Here are a small network's activations along a few directions, averaged over the inputs that share one value of a field.
Related values have similar rows: they may be neighbours, one step apart, or belong to one group.
(in the rows, 500 means zero)
Random noise pushes rows far along 14 fixed directions. That doesn't count. These rows show it; they differ only by the noise:
[316 399 450 533 548 427 499 566 244 542 403 447 222 389 737 429 612 441
 446 286 463 428 463 357 528 639 581 547]
[549 474 458 715 516 526 421 712 548 320 505 586 603 822 521 529 498 644
 311 430 400 671 686 522 317 412 500 523]
[375 538 523 452 288 389 407 471 230 563 581 427 558 553 695 335 437 779
 403 366 504 470 547 425 544 664 567 670]
[692 582 481 716 532 493 588 441 391 518 554 569 265 550 518 531 382 373
 608 567 492 665 522 482 480 569 523 549]
[357 484 516 540 467 461 526 576 329 411 478 613 428 450 375 470 559 566
 430 610 357 429 456 424 253 531 551 367]
[576 584 694 381 607 317 580 252 434 704 593 575 496 402 465 356 329 459
 501 419 629 414 521 450 573 602 341 529]
[382 508 485 406 444 476 460 466 374 582 439 498 531 434 431 472 579 626
 401 505 479 258 512 499 538 372 458 505]
[601 483 372 622 549 558 549 465 362 572 496 556 366 632 638 476 364 648
 491 625 574 626 613 629 659 503 553 752]
[574 650 684 602 548 324 439 479 349 322 447 514 577 568 472 568 517 244
 639 358 401 606 545 440 369 568 341 400]
[377 547 604 627 487 465 532 565 296 386 511 538 525 550 574 456 496 536
 572 609 431 716 558 530 451 723 512 508]
[436 583 697 512 488 518 556 604 586 589 511 530 620 521 360 511 563 231
 390 525 376 519 471 442 518 570 333 294]
[311 258 596 236 577 398 494 597 481 388 413 424 642 362 551 432 487 397
 654 483 464 525 444 456 463 726 537 533]
[429 403 585 460 620 356 539 268  39 383 398 605 521 439 625 481 569 626
 687 529 622 418 683 539 535 472 491 646]
[507 369 421 615 636 471 624 401 548 524 573 515 184 312 579 467 509 515
 559 467 622 535 495 412 451 542 630 489]
[573 590 609 369 466 524 573 397 647 669 535 448 631 409 372 467 544 388
 536 526 578 395 562 478 702 377 338 460]
[609 563 438 537 375 533 530 619 639 564 617 517 407 550 382 412 366 531
 398 546 403 555 451 394 363 539 554 476]


Field V:
v6: [489 563 425 488 399 452 344 467 582 493 528 407 538 495 408 645 396 509
 513 453 429 449 362 582 454 478 508 462]
v2: [542 486 396 574 533 540 460 476 688 723 586 445 258 420 474 563 303 533
 495 477 486 493 338 574 485 589 586 567]
v18: [388 308 624 458 384 616 509 571 531 527 594 424 643 478 402 608 416 408
 633 704 436 578 383 594 549 695 572 473]
v19: [728 629 609 605 503 508 614 247 344 531 611 609 585 657 697 475 533 502
 575 379 726 582 777 451 658 414 423 636]
v17: [656 468 477 604 508 559 531 403 440 673 612 660 347 599 487 462 437 715
 442 371 631 334 662 451 418 310 555 631]
v5: [440 508 270 467 691 553 506 558 469 329 318 545 456 506 571 524 446 655
 544 729 517 642 497 728 535 520 542 643]
v20: [523 433 328 481 542 498 628 499 518 401 502 687 322 440 436 448 480 544
 469 646 531 502 433 418 296 471 645 443]
v16: [636 674 563 499 402 413 383 401 560 366 561 462 775 663 504 487 475 590
 499 444 509 626 599 532 496 423 407 482]
v7: [662 330 531 420 487 544 557 301 446 494 536 575 617 550 521 563 564 487
 524 576 631 404 563 494 592 310 529 510]
v8: [518 418 417 397 470 645 542 577 579 759 503 551 295 374 240 448 541 585
 302 528 423 103 422 427 443 255 524 414]
v13: [364 435 344 330 548 545 514 482 575 540 433 474 501 385 577 528 556 524
 356 558 595 382 373 551 635 477 559 498]
v11: [529 568 593 585 495 404 332 468 583 540 606 401 498 552 477 524 354 611
 497 243 530 434 438 559 407 557 441 502]
v9: [478 507 374 510 550 767 560 799 612 476 373 499 515 605 584 470 540 549
 493 698 414 680 578 611 595 506 554 620]
v4: [488 377 608 661 461 607 542 531 410 532 623 607 534 638 568 534 488 579
 549 536 478 628 610 512 409 574 622 553]
v10: [524 495 540 635 865 480 588 519 557 552 447 654 270 532 605 383 460 544
 398 406 587 603 586 564 472 552 431 539]
v3: [516 727 461 469 361 522 505 398 358 671 499 463 363 391 505 532 492 362
 457 549 419 419 293 439 585 589 510 429]
v12: [428 454 417 424 307 547 403 606 579 378 490 451 657 558 361 576 458 553
 497 685 399 484 343 578 403 503 593 436]
v1: [346 685 603 465 422 542 542 566 357 480 395 540 600 482 403 450 703 391
 372 632 424 414 432 498 601 479 358 284]
v15: [516 530 690 411 398 492 569 497 444 460 535 488 654 492 513 460 453 313
 743 643 490 665 429 483 547 721 503 500]
v14: [522 567 465 480 559 414 486 453 624 428 510 444 478 407 459 451 493 549
 546 451 546 521 498 493 457 485 466 475]
A value of V combines one of 4 hidden first parts with one of 5 second parts; all combinations occur once.
v19 and v13 share the first part; v19 and v15 share the second. Which value has the first part of v15 and the second part of v13?
> v12
v7 and v18 share the first part; v7 and v9 share the second. Which value has the first part of v9 and the second part of v18?
> v5
v10 and v16 share the first part; v10 and v4 share the second. Which value has the first part of v4 and the second part of v16?
> v2

Field G:
g10: [849 548 549 326 507 403 433 379 479 581 469 572 607 654 391 607 303 203
 526 289 481 326 508 414 457 360 373 554]
g7: [617 485 644 404 334 495 759 368 761 638 855 421 475 252 507 328 439 306
 617 470 626 653 475 134 480 772 622 376]
g3: [251 482 450 264 372 376 389 375 348 483 437 414 602 394 650 347 649 804
 262 398 576 233 401 451 564 453 524 460]
g4: [307 385 802 449 483 351 239 528 434 485 570 375 751 473 509 612 418 551
 766 127 452 395 515 541 316 701 470 586]
g5: [370 526 571 361 481 368 600 520 543 466 531 428 443 271 536 354 534 325
 522 457 439 590 396 265 430 781 523 354]
g2: [468 400 425 711 779 683 626 741 621 491 370 509 249 499 443 534 590 372
 641 613 484 658 661 661 623 411 451 566]
g8: [646 411 492 469 614 541 613 109 311 620 524 619 502 466 665 482 596 757
 578 529 833 332 748 582 764 207 520 709]
g11: [322 538 415 551 374 506 467 522 324 428 509 502 503 559 646 372 539 842
 354 642 513 598 493 580 556 565 588 537]
g6: [636 612 564 600 426 528 520 348 477 532 584 407 554 520 496 524 499 554
 688 562 630 583 657 605 726 418 427 593]
g9: [263 400 524 526 582 543 471 512 514 359 369 522 666 378 366 707 725 521
 601 663 480 405 524 637 424 374 493 382]
g1: [438 431 564 433 610 539 555 583 660 455 470 610 742 664 608 395 614 544
 172 479 574 557 570 497 569 452 403 395]
The values of G form a line.
Fewest steps between g5 and g4?
> 4
Name the neighbours of g11, in listed order.
> g3, g6
Name the neighbours of g9, in listed order.
> g10, g7
